[34,85,85,45,27,48,34,-3] -> q559
[27,74,94,36,36,36,22,-10] -> q452
[-45,-74,-51,-25,-32,-40,-48,7] -> q313
[39,48,22,-4,19,16,44,-9] -> q623
[31,2,5,-27,25,8,11,-35] -> q611
again q452:   [36]
which: [27,74,94,36,36,36,22,-10]  q452
which: [-45,-74,-51,-25,-32,-40,-48,7]  q313

[1,-4,-4,-5,30,-4,13]  q611
[1,-4,1,-5,30,1,1]  q313
[-5,-4,1,-5,-5,-5,13]  q55
again q55:   [-5]
again q313:   [1]
again q611:   [-4]
which: [1,-4,1,-5,30,1,1]  q313
which: [1,-4,-4,-5,30,-4,13]  q611
which: [-5,-4,1,-5,-5,-5,13]  q55

[11,-11,2,0,15] -> q623
[54,-27,17,-12,54] -> q55
[-23,-63,-16,22,21] -> q559
[17,12,14,-9,7] -> q313
[-11,2,12,-11,5] -> q317
[-9,-47,-13,18,32] -> q978
[31,-30,30,-14,54] -> q611
[-13,-60,33,33,33] -> q347
[39,-50,4,0,51] -> q115
[20,2,12,-11,13] -> q452
[-36,4,-19,11,-21] -> q207
[-5,-8,-3,3,2] -> q609
again q55:   [54]
again q347:   [33]
again q317:   [-11]

[26,-22,12,36,8,16,65,24,-45,11,27,-22,50,-70,5,-17,-30,-65,-17,-4,36,-28,-26,-13,10,-55,51,43,-73,-33,-30,37,29,11,58,-15,58,-10,6,68,-5,-6,19,63,-48,48,3,-22,-1,-17]  q611
[-71,47,-5,1,1,-66,17,39,16,-55,-17,13,33,60,63,-15,-4,-70,1,1,-70,45,63,-60,55,57,-18,20,-39,-10,-2,23,17,-24,-56,35,-19,-48,38,2,-16,-32,47,-71,21,-12,-1,53,52,-71]  q317
[48,10,15,34,57,0,-48,0,-19,69,-17,-51,-69,-51,-17,4,74,19,-17,-34,22,41,9,-70,-73,15,59,1,28,-10,-16,0,-63,-10,15,57,24,-21,24,-35,1,0,-6,-50,-12,-6,-13,74,4,73]  q623
[-3,-43,-25,27,-64,-67,69,-3,-14,-19,12,-13,39,2,24,-34,-27,37,53,50,-43,-10,-50,-75,58,11,12,31,55,-63,-72,37,-70,65,72,76,8,-45,55,-9,36,-21,20,-55,0,2,-34,51,36,-19]  q207
[66,0,23,-9,-37,-9,-47,6,4,-13,61,-55,73,-66,-24,-45,-60,23,42,-67,-73,24,31,-67,-38,-73,12,67,-37,71,-2,57,-28,43,-59,45,12,31,-50,-74,39,5,-7,35,63,-71,9,56,26,42]  q55
[55,-38,36,-35,-18,73,38,10,19,-30,-4,-47,31,-50,65,-47,75,31,64,-49,34,62,50,-58,-46,-51,-14,-63,-27,-58,1,31,-39,-13,31,5,31,-59,-43,53,-49,-35,26,5,-69,-31,12,62,-58,-26]  q313
which: [-71,47,-5,1,1,-66,17,39,16,-55,-17,13,33,60,63,-15,-4,-70,1,1,-70,45,63,-60,55,57,-18,20,-39,-10,-2,23,17,-24,-56,35,-19,-48,38,2,-16,-32,47,-71,21,-12,-1,53,52,-71]  q317
which: [55,-38,36,-35,-18,73,38,10,19,-30,-4,-47,31,-50,65,-47,75,31,64,-49,34,62,50,-58,-46,-51,-14,-63,-27,-58,1,31,-39,-13,31,5,31,-59,-43,53,-49,-35,26,5,-69,-31,12,62,-58,-26]  q313
which: [66,0,23,-9,-37,-9,-47,6,4,-13,61,-55,73,-66,-24,-45,-60,23,42,-67,-73,24,31,-67,-38,-73,12,67,-37,71,-2,57,-28,43,-59,45,12,31,-50,-74,39,5,-7,35,63,-71,9,56,26,42]  q55
which: [48,10,15,34,57,0,-48,0,-19,69,-17,-51,-69,-51,-17,4,74,19,-17,-34,22,41,9,-70,-73,15,59,1,28,-10,-16,0,-63,-10,15,57,24,-21,24,-35,1,0,-6,-50,-12,-6,-13,74,4,73]  q623

[-23,-35,38,-53,48,-26,-75,54,-35,5,-32,-23,-62,-25,70,13,19,21,-2,40,-57,-26,17,-13,-9,34,15,63,-94,7,-21,59,-25,4,75] -> q55
[4,1,-33,6,21,2,18,-2,-16,53,-20,-21,-21,7,6,-24,-29,-14,-31,58,52,-62,-34,42,34,-48,-86,-4,-47,-25,7,-84,-32,46,-14] -> q115
[-1,1,0,-1,1,0,1,3,0,1,1,1,3,-3,0,-2,0,-1,0,-1,2,0,2,5,-1,-1,1,-3,0,1,-2,-81,1,1,5] -> q611
which: [-1,1,0,-1,1,0,1,3,0,1,1,1,3,-3,0,-2,0,-1,0,-1,2,0,2,5,-1,-1,1,-3,0,1,-2,-81,1,1,5]  q611
which: [-23,-35,38,-53,48,-26,-75,54,-35,5,-32,-23,-62,-25,70,13,19,21,-2,40,-57,-26,17,-13,-9,34,15,63,-94,7,-21,59,-25,4,75]  q55
which: [4,1,-33,6,21,2,18,-2,-16,53,-20,-21,-21,7,6,-24,-29,-14,-31,58,52,-62,-34,42,34,-48,-86,-4,-47,-25,7,-84,-32,46,-14]  q115

[-16,10,-8,-8,-17,12,-4,-11,3,10,6,-7,10,1,1,5,11,0,7,-6,-11,15,-33,-14,0,11,-1,0,-17,-8,0,7,0,-8,-6,12,0] = q317
[45,29,-13,-5,49,1,20,28,-27,-37,-40,-6,-4,-6,59,4,-14,-25,15,17,84,-50,44,-37,31,-23,-22,-11,-23,-1,-9,16,-7,9,25,25,-27] = q115
[-28,-20,-19,9,-17,16,-19,11,-14,2,33,2,15,13,14,5,1,-27,2,-11,-22,1,-76,-29,-19,10,12,-24,2,-18,5,5,-4,-28,-28,16,-56] = q452
which: [-16,10,-8,-8,-17,12,-4,-11,3,10,6,-7,10,1,1,5,11,0,7,-6,-11,15,-33,-14,0,11,-1,0,-17,-8,0,7,0,-8,-6,12,0]  q317
which: [-28,-20,-19,9,-17,16,-19,11,-14,2,33,2,15,13,14,5,1,-27,2,-11,-22,1,-76,-29,-19,10,12,-24,2,-18,5,5,-4,-28,-28,16,-56]  q452

[81,35,11,1]  q55
[-10,3,-4,1]  q609
[-12,-12,-12,2]  q207
[2,-7,-2,2]  q978
[-14,-3,-1,-1]  q452
[36,18,11,10]  q317
[-73,-31,-12,-2]  q559
[-30,-2,-8,-2]  q611
[-10,3,-4,2]  q115
[5,5,5,1]  q347
again q611:   [-2]
again q207:   [-12]
again q978:   [2]
again q452:   [-1]
again q347:   [5]

[19,-19,-12,2,-2,-7,1,15,-3,-21,15,7,14,1,-5,-10,23,1,8,-6,17] -> q115
[-24,18,18,-4,17,2,-2,-24,-3,20,-15,-4,-14,-11,2,8,-32,-11,-12,7,-20] -> q978
[25,-6,-16,7,5,12,-1,16,2,14,6,15,-2,5,1,1,22,7,-10,-11,16] -> q609
[-59,9,33,-17,-10,-9,-5,-25,-12,-17,-19,-12,-14,0,-5,1,-31,-20,19,32,-24] -> q623
[83,-15,-44,7,-10,25,2,38,17,-6,22,33,17,-28,39,4,26,15,-25,-61,34] -> q317
[22,3,-7,-19,-1,-28,15,-9,15,-25,13,-36,39,-19,4,-4,-21,-19,0,-20,-16] -> q55
[9,-7,-19,22,24,2,-7,-19,22,17,29,26,42,10,-37,7,-25,-9,-55,-31,5] -> q313
[36,12,35,-92,54,-85,-10,63,36,-40,6,31,-28,73,77,-9,-20,35,-20,-12,4] -> q207
[1,-21,2,39,62,-47,35,2,-48,27,11,35,6,-18,-13,-46,17,-20,-25,15,29] -> q559
[1,-4,-7,8,-3,12,-28,-14,14,-11,-36,20,27,20,-2,-19,18,19,-16,3,-58] -> q347
again q317:   [17]
which: [19,-19,-12,2,-2,-7,1,15,-3,-21,15,7,14,1,-5,-10,23,1,8,-6,17]  q115

[-39,16,-20,41,-16,25,19,-64,-27,-27,-27,-27,6]  q609
[58,50,13,20,-27,-5,-1,-65,-56,-16,-16,-3,-18]  q559
[20,-42,-30,-6,50,5,-57,-29,19,-57,-31,45,-4]  q55
[-44,-22,-36,51,-30,1,-7,22,14,15,13,23,22]  q978
[5,-12,5,-16,23,6,42,34,-30,1,-72,32,-48]  q115
[3,31,-50,-6,-32,41,-81,-4,44,77,-10,13,-18]  q207
again q978:   [22]
again q609:   [-27]

[75,-25,-28,-19,-13,18,-18,-21]  q452
[-8,22,-25,-8,7,-8,-20,20]  q623
[-23,17,9,23,-4,-13,8,6]  q317
[-39,7,12,9,7,9,9,9]  q55
[-33,18,-28,17,-42,59,-4,9]  q978
[10,-20,15,-31,-6,11,2,-35]  q611
[3,-4,-3,-6,0,-3,-8,-5]  q115
[77,9,-3,-23,12,51,15,11]  q313
[3,-3,-1,2,0,0,18,2]  q347
again q115:   [-3]
which: [-39,7,12,9,7,9,9,9]  q55
again q623:   [-8]

[-48,29,-14,-48,-48,-48,-48] = q978
[-12,-10,12,-10,-25,-82,19] = q609
[-12,-10,12,-21,-25,-82,19] = q452
[-23,22,-23,-23,22,22,22] = q55
[48,-4,-37,-12,21,-40,32] = q611
again q978:   [-48]
which: [-23,22,-23,-23,22,22,22]  q55
again q609:   [-10]

[-36,16,3,-48,16,-35,4,-30,2,-50,23,-7] -> q347
[-6,27,22,31,-35,3,11,-38,-31,47,-21,-19] -> q623
[-4,59,-45,20,-11,-27,-5,-3,-10,-24,14,-75] -> q313
[17,-18,22,13,0,12,29,-18,3,9,13,42] -> q115
[12,38,15,15,-6,0,16,-22,11,-23,27,50] -> q452
again q347:   [16]
again q452:   [15]
which: [-6,27,22,31,-35,3,11,-38,-31,47,-21,-19]  q623

[28,7,-38,-5,-2,20,-26,-9,-5,26,47,-5]  q317
[39,33,0,7,44,46,-2,23,-2,-16,24,22]  q452
[14,-15,-45,42,14,44,-39,25,-8,13,0,-11]  q207
[-44,-29,66,2,16,-67,-8,39,66,-72,8,-67]  q347
again q207:   [14]
again q317:   [-5]
which: [14,-15,-45,42,14,44,-39,25,-8,13,0,-11]  q207

[-42,-19,-55,-53,-73,75,75,-42] = q609
[36,-19,-55,-53,-73,-19,-55,-55] = q317
[-37,89,27,-19,-19,-19,54,-68] = q347
which: [-42,-19,-55,-53,-73,75,75,-42]  q609
which: [36,-19,-55,-53,-73,-19,-55,-55]  q317
again q347:   [-19]

[12,2,12,34]  q317
[71,71,71,71]  q978
[85,-86,0,-70]  q115
[-75,-1,-1,-22]  q609
again q317:   [12]
again q609:   [-1]
again q978:   [71]
which: [71,71,71,71]  q978

[59,59,-31,-31] = q317
[30,-65,-38,-65] = q347
[-65,6,40,24] = q978
[-16,72,32,-9] = q609
[-55,38,44,13] = q452
[30,-38,-38,-38] = q115
[-20,-20,32,-20] = q55
again q55:   [-20]
again q347:   [-65]
again q115:   [-38]
which: [30,-38,-38,-38]  q115
which: [-16,72,32,-9]  q609

[35,-10,2,-44,3,16,28,-71,-28,7,3,-24,-58,-32,-26,-7,3,29,-42,-52,11,29,24,-6,-19,-27,-21,30,50,25,2,3,31,-25,-3] : q452
[-29,-20,6,33,-2,-26,-61,45,22,-2,17,6,8,47,7,-20,8,-15,26,28,10,-47,7,17,-8,30,-15,-12,6,-21,7,-30,-28,14,6] : q623
[2,-20,2,34,-13,-18,-5,18,-20,-28,-20,4,32,1,19,-10,-10,-9,9,-13,-21,-19,-23,-9,31,9,20,-37,4,31,-29,-21,-20,3,-24] : q978
[24,19,-10,-31,-5,3,28,-45,-28,8,-14,3,-20,-34,-12,11,20,10,-19,-23,-4,28,-19,4,-28,-13,9,12,27,17,-2,19,12,-21,7] : q55
[4,-12,-2,-9,-11,7,0,-15,-23,4,4,-6,-11,-6,-38,-11,8,10,-11,-12,24,14,26,3,-9,-8,-29,11,8,-8,25,-8,5,7,-16] : q347
[-15,-24,25,19,33,-8,-11,16,-8,3,-6,-21,-4,12,13,-3,-43,-3,-13,-2,-12,36,8,-3,24,-8,-14,-5,-13,-12,25,5,7,5,-7] : q207
[19,15,2,0,-2,-18,18,-22,9,-16,-6,0,-9,-1,-6,14,-18,18,-4,-30,-19,-23,-4,21,7,-20,12,0,32,33,-19,8,-5,-6,-7] : q559
[-18,22,-13,9,20,-9,16,-6,4,3,18,-8,15,24,3,17,5,8,9,0,-2,-3,6,3,9,-13,-4,-10,10,-2,-10,-9,-17,18,3] : q313
which: [4,-12,-2,-9,-11,7,0,-15,-23,4,4,-6,-11,-6,-38,-11,8,10,-11,-12,24,14,26,3,-9,-8,-29,11,8,-8,25,-8,5,7,-16]  q347
which: [35,-10,2,-44,3,16,28,-71,-28,7,3,-24,-58,-32,-26,-7,3,29,-42,-52,11,29,24,-6,-19,-27,-21,30,50,25,2,3,31,-25,-3]  q452
which: [24,19,-10,-31,-5,3,28,-45,-28,8,-14,3,-20,-34,-12,11,20,10,-19,-23,-4,28,-19,4,-28,-13,9,12,27,17,-2,19,12,-21,7]  q55

[-33,36,-22,-61,14]  q611
[-10,-10,-10,43,-10]  q55
[-26,31,-17,-17,-17]  q207
[-15,44,-35,-85,-11]  q115
[-12,-19,0,38,12]  q609
[-39,33,-20,-76,-2]  q347
[-10,-32,16,43,12]  q317
[-17,-18,-4,29,-1]  q623
[-45,44,-35,-85,-11]  q452
[-11,-31,15,15,9]  q313
again q55:   [-10]
again q207:   [-17]
again q313:   [15]
which: [-45,44,-35,-85,-11]  q452

[-13,-18,3,-5,3,-4,4,-5,18,8,-13,12,6,22,22,-23,5,-13] -> q978
[7,-15,78,-11,-12,8,-15,-11,-22,-12,11,7,16,86,-7,3,0,-2] -> q55
[-58,-3,-24,31,-6,-29,3,-7,-30,-7,32,2,-16,13,-23,-14,-34,1] -> q609
[-24,-12,-14,22,23,-31,-14,17,-17,10,-20,21,-29,-43,-18,-13,16,8] -> q207
[21,-1,11,-31,52,-21,18,16,-32,25,0,14,6,22,33,-25,20,-8] -> q559
[4,-16,7,4,-11,-3,-7,-3,-17,6,0,13,-9,-10,-8,-16,14,13] -> q452
[25,8,22,-14,-24,7,22,-6,-8,27,17,-12,19,-32,0,-19,11,1] -> q611
[7,-4,-18,28,-32,-12,17,-13,-3,10,30,-5,-13,-1,-17,-23,-22,12] -> q317
[8,-2,-28,64,13,30,21,19,11,1,-11,2,-22,-5,21,-12,0,35] -> q347
[-16,-16,-6,-9,-9,-16,8,-8,-9,-8,5,3,-2,17,-19,8,-16,-15] -> q115
again q207:   [-14]
again q317:   [-13]
again q609:   [-7]
again q347:   [21]

